Each row has a name. Each question is about the rows just above it.

[199  80 123  57 117  72  65 150 151 133  52 153  66 150 117 112  65 153
 130  85 118 186  66 178  65 167 102] : k149
[104 145 143 133 122 134 125 151 119 152 128 155 135 110 154 124 147  97
 152 166 107 123 108 129  93 116 147] : k869
[ 95 135 127 150 116 146 158 116 118 135 151 113 143 131 134 143 139 124
 118 139 127  93 147 117 152 109 126] : k906
Does one of the named rows hold [117  57] side by side, in this order? : no
Where do [104 145 143 133 122 134 125 151 119 152 128 155 135 110 154 124 147  97
 152 166 107 123 108 129  93 116 147] appear? : k869
Does one of the named rows hold [ 65 166] side by side, in this order? : no
Among the named rows, does one hold [ 66 150] next to each other, in this order? : yes
Where do [199  80 123  57 117  72  65 150 151 133  52 153  66 150 117 112  65 153
 130  85 118 186  66 178  65 167 102] appear? : k149

[135 129 127 133 126 121 129 133 119 131 130 127 133 130 133 134 121 136
 122 130 128 126 123 130 121 136 119 122 122 124 134 125 130 129 127 121
 127 125 129 127 136 132 112 127 120 131 122 131 125 139 130 124 178 132
 132 123 139 121 119 131] -> k862
[134 128 127 131 127 122 130 133 120 130 130 127 131 130 132 133 121 135
 122 129 128 126 124 131 122 135 120 123 122 124 132 126 129 132 128 122
 127 126 128 128 135 131 114 129 121 130 123 130 125 136 130 124 169 131
 131 124 137 122 121 131] -> k363
[134 134 127 141 126 127 123 127 121 126 130 129 143 127 130 131 133 131
 129 135 126 127 121 116 125 131 127 128 131 126 131 127 127 128 123 133
 124 122 127 124 127 128 132 128 128 133 127 127 130 143 126 129 136 125
 126 125 134 124 123 129] -> k301
[124 124 128 124 118 118 124 120 133 125 131 128 124 118 128 132 132 127
 131 125 127 130 135 136 133 130 130 132 137 132 134 123 128 138 126 120
 126 125 127 129 131 135 132 127 133 121 128 125 127 131 121 133 199 135
 125 129 118 128 129 124] -> k906
[124 125 128 125 120 119 125 121 133 124 130 129 125 119 128 132 132 128
 130 125 127 130 134 135 133 130 130 132 136 132 134 123 128 138 126 121
 126 125 131 128 130 134 132 128 132 121 127 126 127 131 122 132 193 134
 125 129 119 129 129 124] -> k264
[126 124 126 125 133 130 129 130 127 129 127 129 125 134 123 126 121 128
 130 128 134 135 127 123 132 128 131 128 121 129 131 130 127 130 132 127
 132 131 126 133 126 128 136 128 129 123 128 128 128 117 126 133 115 122
 136 127 126 127 126 130] -> k33
[121 125 130 125 130 135 136 131 138 127 122 130 122 124 131 127 133 126
 126 124 121 119 127 138 127 118 130 125 130 127 114 130 128 119 128 135
 130 132 126 124 124 120 118 127 129 132 129 134 129 123 136 117  78 130
 119 131 127 139 139 127] -> k149
[132 128 128 132 126 124 127 129 123 129 130 128 132 128 130 131 127 131
 126 130 128 127 126 127 125 132 124 126 127 126 131 126 128 130 127 126
 126 126 127 127 131 130 123 129 125 130 126 128 127 136 128 127 153 130
 129 126 132 124 124 129] -> k552
[134 128 127 131 127 122 130 133 120 130 130 127 131 130 132 133 121 135
 122 129 128 126 124 131 122 135 120 123 122 124 132 126 129 132 128 122
 127 126 128 128 135 131 114 129 121 130 123 130 125 136 130 124 169 131
 131 124 137 122 121 131] is in which row? : k363
Is [131 126] printed in one of the named rows, side by side and in this order? : yes

[138 105 163 145  60 145  53 116 150 102 112 121 113  96 102 175  87] -> k595
[ 94 156 120 126 163  97 202 142 123 139 126 136 129 151 137  74 176] -> k869
[ 84 132 145 123 171 105 157 158 136 155 152 134 147 156 118 100 137] -> k149
[162 132 131 114  82 121  84 119 164 110 148 128 108 104 139 161  86] -> k906
[118 133 129 204 151 135 126 152 139 134 123 159  97 166  63 105 157] -> k33
[123 133 208 146 206 137 162 152  98 164 148 145 141 175 114  97 157] -> k264
[ 84 132 145 123 171 105 157 158 136 155 152 134 123 105 120 167  81] -> k363
[107 149 143 169 146 134 135 158 105 150 128 156 119 160  86 101 152] -> k325
[167 105 125 111 135 139 144  87 132 103 108 103 127 106 167 141 136] -> k301
[145 123 114 159 163 157 183  98  82 115  73 121 122 136 133 100 195] -> k831
Which value is in both k869 and k595? : [163]
Is [105 158 135 134 146] printed in one of the named rows, side by side and in this order? : no

[122 121 131 151 105 123 122 119 113 136 120 124 146 118 131 127 154 130
 111  99 138 165 123 132 148 148 137 101  84 119  74 120 116 124 146 146
 107  92 122 115 154 118 125  95] = k869
[120 155 127 112 141  95 147 144 110 143 135 110 128 151 130 155 134 136
  97 151 140  84 122 128 134  98 121 165 126 122 123 131 131 137 115  86
 178 116 146 115 119 130 111 109] = k831
[112 110 126 131  94 111 134 117 133 167 119 111 130 150 139 129 186 116
 126 123 134 138 122 118 115 127 135 121  88  91  86 113 109 123  93 147
 114 120 145 124 121 140 132 128] = k552
[106 128 127 119 111 102 144 138 138 154 131 111 114 171 135 144 174 110
 105 144 128 121 114 109 138 111 119 144 109  99  99 126 139 145  88  93
 136 125 155 121  99 138 132 123] = k264
[134 157 134 125 141 106 137 124  94 139 131 112 144 130 129 148 106 146
 112 157 122  77 123 125 139 106 138 166 136 126 152 125 125 122 128  97
 184 127 136 118 142 148 128 134] = k33
[135 127 124 126 133 148 119 136 129  82 128 139 110 102  98 125  96 128
 143 139 146 115 146 117 118 128 123 136 174 103 165 123 135 136 113 175
 142 152 111 146 118 116 120 162] = k363
[122 121 131 151 105 123 122 119 153 136 120 124 130 118 131 135 154 130
 111  99  96 165 123 132 148 148 137 101  84 119  74 110 116 124 146 146
 107 125 122 134 154 118 125  95] = k301
[127 161 128 118 146  98 147 146 101 144 135 110 135 141 129 154 123 142
 104 156 136  79 121 131 135 100 126 165 129 125 133 126 127 127 122  86
 182 119 141 114 131 133 130 114] = k862
[122 121 131 151 105 123 122 119 153 136 120 124 130 118 131 135 154 130
 111  99  96 165 123 132 148 148 137 101  84 119  74 110 116 124 146 146
 107 125 122 134 154 118 125  95] is in which row? : k301
Which row holds [112 110 126 131  94 111 134 117 133 167 119 111 130 150 139 129 186 116
 126 123 134 138 122 118 115 127 135 121  88  91  86 113 109 123  93 147
 114 120 145 124 121 140 132 128]? : k552
Does one of the named rows hold [129 154 123] side by side, in this order? : yes
Which row holds [135 127 124 126 133 148 119 136 129  82 128 139 110 102  98 125  96 128
 143 139 146 115 146 117 118 128 123 136 174 103 165 123 135 136 113 175
 142 152 111 146 118 116 120 162]? : k363
Whose row is [127 161 128 118 146  98 147 146 101 144 135 110 135 141 129 154 123 142
 104 156 136  79 121 131 135 100 126 165 129 125 133 126 127 127 122  86
 182 119 141 114 131 133 130 114]? : k862

[189 118 106 118  61  62]  k149
[ 60 189  73  59 100  48]  k906
[174  60 198 112 103 190]  k363
Among the named rows, does one hold [112 103] next to each other, in this order? : yes
Does one of the named rows hold [118  61  62] side by side, in this order? : yes
Which value is in both k149 and k906? : [189]
Which value is in both k363 and k906? : [60]
Does one of the named rows hold [112 103 190] side by side, in this order? : yes

[109 115 173  98 153]  k325
[112 121 152 147 170]  k831
[ 98 135 139 137 139]  k33
[103 137 158 126 112]  k862
[135 139 116  97 109]  k552
[125 135 108 108  85]  k149
[108 139 154 124 128]  k869
[134 110 162 142 110]  k595
[148 104 181 152  92]  k906
[ 97 145 131 144 186]  k301
Is [140 154 124] printed in one of the named rows, side by side and in this order? : no
Which value is in both k862 and k33? : [137]
Does one of the named rows hold [173 115] side by side, in this order? : no
The one value in k149 and k869: : [108]
Whose row is [103 137 158 126 112]? : k862

[105 146 137 155 114 174 164 164 111 113 168  75 117 119 199 130  93 105
  98  94 146 152  90 126 181 144 116  93 120 149 136 119 109 136 124 127
 156 137 126 127 108 150 149  86 156 165 128 128 114 117] : k595
[ 98 141 138 113 167  87  98 129 171 114 105 193 135 113 106 169 166 118
 148 135 127 123 201  84 153 135 117 102 140 142 114 113 163 114 135 127
 105 142 118 141 156  96 113 175 131  93 136 105 154 127] : k325
[ 81 149 144 124 151 124 123 156 164 105 123 175 112 104 143 175 161 113
 134 128 124 130 187  77 169 140 121  77 138 160 116 105 164 116 126 127
 105 160 109 140 169  98 124 180 139  99 131 113 149 131] : k301
[124 128 120 125 173 102 130 104 134 127 127  85 178 140 181 154 117  94
  91 104 146 118  98 161 158 126  74 138  98  81 151 146  95 140 129 127
 118  81 147 116 120 134 125 121  56 123 124  95 104 170] : k552
[ 95 143 143 125 134 125 106 152 157 114 118 190 109 113 105 155 162 130
 156 150 121 137 195  73 148 139 141  91 158 172 109 106 171 113 135 127
 108 172 103 136 161  95 125 176 160 102 141 129 158 109] : k264
[105 146 137 155 114 174 164 164 111 113 168  75 117 119 199 130  93 105
  98  94 146 152  90 126 181 144 116  93 120 149 136 119 104 136 128 127
 118 149 111 137 150 125 155 117 114 141 115  67 119 149] : k149
[116 145 135 153  90 191 168 164  98 122 171  75 110 126 186 105  91 123
 109  99 134 160  73 139 158 144 134 111 122 148 135 126 103 137 123 127
 128 148 118 136 136 128 153 100 134 156 115  90 118 137] : k33
[142 125 134 131  79 146 120 140 104 128 120 167  82 126  65  93 141 169
 162 160 111 138 147 111  87 129 177 135 155 164 114 117 154 121 134 127
 142 164 118 129 123 128 131 130 198 136 133 168 146  82] : k869
Whose row is [105 146 137 155 114 174 164 164 111 113 168  75 117 119 199 130  93 105
  98  94 146 152  90 126 181 144 116  93 120 149 136 119 104 136 128 127
 118 149 111 137 150 125 155 117 114 141 115  67 119 149]? : k149
[142 125 134 131  79 146 120 140 104 128 120 167  82 126  65  93 141 169
 162 160 111 138 147 111  87 129 177 135 155 164 114 117 154 121 134 127
 142 164 118 129 123 128 131 130 198 136 133 168 146  82] is in which row? : k869
Among the named rows, does one hold [129 140  95] next to each other, in this order? : no

